A small network was shown many inputs. Here are its activations along a few directions, one row for each input.
In each table, some parts of the input vary, and every possible input appears once, in random order.
Descriptions start from the smaller parts, as in this example, which fits no table here: one of 8 places around a ring, together with either a single point or one of 9 places around a ring or (one of 2 separate values, together with one of 6 places along a line).
Shared parts are said once, and a part with two or three values counts as separate values.

Other details of the inputs vary at random and push rows far along three fixed directions, the same in every table; ignore that.
To show where, the next rows are all for the same input, with only those details redrawn:
[  1  -9  13 -16  16 -41  60  38   0 -71   3]
[  2 -10  14 -16  16 -40  59  37  -3 -71   1]
[ 38   0 -16 -13  42  -9 -27  76 -28  37  17]
[-25  47   6 -63 -30  17  63 -27 -41  28  17]
[-20 -29  -2   8   8  31  14  -6  29  31 -22]
[-34 -13   0  -5 -15  54  20 -39  19  64 -23]
[ -3 -27  20   2  14 -32  61  29  20 -74  -9]
[-39   4   7 -25 -24  36  52 -43   5  28 -14]

Table:
x1: [ 61  37 -18 -10  22  -8 -88  38 -16  -4   7]
x2: [-30  44  -5   0 -46  18  22 -50  25 -15 -21]
x3: [  0 -55  -1  52  29  42 -15  13  39   9 -15]
x4: [ 36  72 -16 -26  -7 -17 -35  28 -23  19  19]
x5: [ 20  13 -11 -35 -19 -17 -28  61 -82  22  30]
x6: [ 15  54 -29  10  -9  10 -21   7  -7  10  -5]
x7: [-25  68   2 -28 -53  31  12 -74  15  31  -9]
x8: [-17 -39  19  27  -2 -15  23 -45   0 -61  33]
x9: [  4   1   8 -24  33 -57  41  -8 -18 -52  39]
x10: [  4 -13   4  -9  18 -15  30  34   0 -21   0]
x11: [  6 -65 -12  62   9  64 -64  18  18  61 -10]
x12: [ 17 -42 -18  16  14  -6 -39  57  -8  50 -22]
x13: [ -4 -28   7  47  -5 -15 -11 -13  79 -72 -40]
x14: [ 36  27  -1   4 -11 -18 -31   6   9 -21  -9]
x15: [-40  61  29 -16 -23  11  -7 -26 -48  42   1]
x16: [ -7 -21  -1  -4 -11 -19 -26 -22 -37  17  32]
x17: [-30 -54   2  21  -4 -16   7 -54  24  15 -14]
x18: [ 19 -26  -2  45   1  14 -66 -15  58  -9 -37]
x19: [ 14   4  -3  -3  36  -1  -9 -19 -31   8  51]
Question: Describe the family of inputs behind these rows.
Answer: either a single point or one of 8 places along a line or (one of 2 separate values, together with one of 5 places around a ring)
Question: Start at x16 and move only the place on the ring of 5, one step at a time. The first step leads to x8. Which rows follow, in order?
Answer: x19, x9, x17
Question: Which other rows does x16 become when the choice among 2 separate values takes its other values? List them by row number.
Answer: x5

Table:
x20: [ 18  -2  24 -33  24 -59  53  27 -13 -64   4]
x21: [  0  25  -3 -42 -46  22  -4 -42 -52  16  24]
x22: [  9  71  -2 -56  -1  22  13 -19 -24  60   7]
x23: [ 24  30 -26 -41 -13 -15  13  30 -79  19  44]
x24: [ 25 -12 -17 -16  18 -60  32  32 -27 -52  28]
x25: [  1 -47  26  45  64  -3  18  18  23 -54   9]
x26: [ 14  30  22   2 -19 -46  24  37 -14 -84  10]
x27: [-21  15  -4  20 -14  40 -55 -42  23  48 -35]
x28: [ 30 -20 -41  43  23  19 -45  46  20  28  -6]
x29: [-21  13 -25  25 -22  57 -26 -13   7  82 -25]
x30: [ 12  -8 -11   1 -27  34 -40 -14 -20  71  19]
x31: [  5  -9 -18  30 -15  58 -58 -31  31  36 -19]
x32: [  2  36  -3 -47 -16  -3 -26 -42 -45  48  19]
x33: [  5 -32   7   6  35 -44  -9  72  -2 -28  -7]
x34: [ 12  -2   1  11  18 -16  -4  76   9 -42  -7]
x35: [ 32  63 -36 -44   6 -20  10  19 -49  13  40]
x36: [-40 -32  21  21 -24   1  -3 -51  24 -22 -40]
x37: [-31  15  19 -32 -23  30  27 -34 -20  52 -21]
x38: [-21 -37  -7  23   4  27  17 -28  79 -13 -27]
x39: [ 38  57 -16 -43  -1 -20 -17  -1 -38 -24  35]
x40: [ -6  34  -3 -29   8  -6  13   2  10  13   4]
x41: [ 12  -4  12 -16   0   4  10  40 -33   6  -5]
x42: [ 20 -20 -23  17  16 -11 -37  66 -38  35   3]
x43: [ 13  59   6 -16  -7 -28 -16  22 -31  -1  14]
x44: [ 59   1 -26  19  35 -15 -68  47  12  19  21]
x45: [-40 -21  -3  51  -4   9  12 -23  57  -5 -53]
x46: [ 11  28  -3 -55 -25  42  19  -9 -55  56  21]
x47: [  0 -49  25  67  45 -23 -11   5  25 -55  24]
x48: [ 17 -38   4  40  23 -29 -59  44   9  16 -11]
x49: [-49   5  25 -35 -49   8  68 -22 -21 -21  -3]
x50: [ 18   1 -16  23  61 -10 -29  38 -45  24  52]
x51: [ 15   4  12  15 -19 -26  27   9  18 -83   8]
x52: [ 19 -41  -2  41   4   2 -65  43   0  38  -6]
x53: [ -4  12   4 -16   3 -64  36  36 -47 -44   7]
x54: [ 21  -9 -28  33  42 -21 -33  34  32  17 -14]
x55: [ 21   2   7 -11  17 -18  49   9  28 -72  -7]
x56: [ 14  32  -5 -61  16 -34   4  33 -50  29  36]
x57: [ -7 -18  27  28  31 -27  10 -19  -7 -90  29]
x58: [-47   4  27  -8   9  11  59 -39 -10 -31  35]
x59: [-44   0  27 -14 -63  10  35 -62 -16 -37 -17]
x60: [ -4  10  12   5  -8  30  17  13  13  -4 -29]
x61: [-57  33  20 -23 -35  13  60 -41  19 -20 -24]
x62: [ -4   3   9 -46 -15  10  57 -39 -12  -2   6]
x63: [ 24 -31  -6  24  25 -21 -60  17  15  47   3]
x64: [ 38  27 -17  -1  30 -18 -68  20  -2  15   5]
x65: [-11   4 -23   2 -15  74 -25 -14  24  76  -7]
x66: [ -7  30  13 -28 -32  30  65 -28   4 -33  -7]
x67: [-33 -56  -4  37   3  -8  19 -39  52   7 -35]
x68: [ 10 -26   8  48   6 -14 -31  28  35 -73 -32]
x69: [  3 -31   0   8 -12  -5  -4 -32  19   5   8]
x70: [ -8 -56  -6  24  -6  17 -25 -55  43  -3 -20]
x71: [-28  -7  16  23  -1  34  15 -22  52  11 -54]
x72: [-41 -20  13 -23 -45  23  66 -40   7 -23  -1]
x73: [-14 -10   8  35  -7   6 -13 -43  66  11 -26]
x74: [ -1  -7 -23 -33   1  34 -17 -14 -11  81  18]
Question: The inputs of x70 and x74 match in every part but one. If x21 is changed in the same way as x70 into x74, which row does it become?
Answer: x72
Question: The inputs of x29 and x26 match in every part but one. If x67 is changed in the same way as x29 into x26, which row does it become?
Answer: x63
Question: Describe the family of inputs behind these rows.
Answer: one of 5 places along a line, together with either a single point or (one of 2 separate values, together with one of 5 places around a ring)
Question: Which other rows does x47 become when the place on the line of 5 takes its other values? List them by row number.
Answer: x25, x50, x57, x58
Question: Which other rows does x44 become when the place on the ring of 5 takes its other values? List them by row number.
Answer: x26, x43, x51, x73

Table:
x75: [ 27 -12 -27 -23  23   2 -31  18 -26  64  24]
x76: [ 13 -89 -19  78  14  25 -69  21  53  24 -29]
x77: [ 50  25 -30  -3  12  -3 -50  28 -13  18  25]
x78: [-29   3   7  26 -14 -32  59  -5  64 -78 -48]
x79: [-17  11   1   3 -30  23 -23 -42 -32  44  17]
x80: [-13  43   0   1 -14  35  -9 -41   3  17   7]
x81: [  6 -60  23  59  34 -32 -11  59  34 -79 -31]
x82: [ -3   6  -1 -30   5  30  30   3 -16  35   6]
x83: [-37 -39  16  23 -34  46  27 -28  40  -3 -48]
x84: [-19  24  -4 -39 -18  44  43 -33 -30  40  28]
x85: [-38  43  -5 -26 -47  15  29 -13 -30  51 -15]
x86: [ 33  29 -25  -7  11  45 -53  27   4  69  -9]
x87: [ 34  -8 -20 -13  -1 -15 -48  40 -37  30  12]
x88: [  7   4 -29  -1  36   0 -17  54 -12  77   2]
x89: [ 15  19  22 -24   2 -60   4  45 -45 -51  14]
x90: [-14  53   2 -15 -32  12   6 -69 -13   6  20]
x91: [ 43  33 -10 -33   2 -56   3  29 -19 -61  19]
x92: [ 40  23  -5  -5  26 -61 -32  30 -13 -50  19]
x93: [  6   6  13 -14  -8 -55   1  11 -42 -49  18]
x94: [ 30 -38   6  11  16 -44 -15  73   6 -50 -17]
x95: [-15  16  19 -26  -4 -38  65 -33 -37 -58  45]
x96: [-16 -17   1  16 -20  30  -3 -42  71  11 -49]
x97: [ -5 -76  -5  73  56  32 -43  13  55  27 -12]
x98: [-25  15  18 -40 -12 -33  57 -49 -33 -29  28]
x99: [ 20 -25  -9  43  20   9 -18  27  55 -44 -19]
x100: [ 35  37  -8 -10  25 -18 -58  30 -10  26   6]
x101: [-16  18   8   0 -18  23  -9 -10 -34  17  15]
x102: [-19   6   6 -11  14  36   7 -19 -12  56   6]
x103: [-14   9   3 -24   9  20 -10 -26 -16  77   9]
x104: [-32 -35  11   3 -22   4  73 -59  26 -43   2]
x105: [-33  11  29  14 -18   8  46 -50  48 -62 -32]
x106: [-40 -42   7  36 -37  60  14 -41  40   7 -34]
x107: [ 26   5   6 -44  23 -50  38  51 -30 -39  22]
Question: Describe the family of inputs behind these rows.
Answer: one of 3 separate values, together with either a single point or (one of 2 separate values, together with one of 5 places around a ring)
Question: The inputs of x75 and x87 match in every part but the choice among 3 separate values. If x103 is changed in the same way as x75 into x87, which row does it become?
Answer: x89
Question: Which other rows does x86 become when the choice among 3 separate values takes its other values? List them by row number.
Answer: x82, x83
Question: Start at x80 and move only the place on the ring of 5, one step at a time. The first step leads to x105. Which rows follow, in order?
Answer: x100, x92, x90
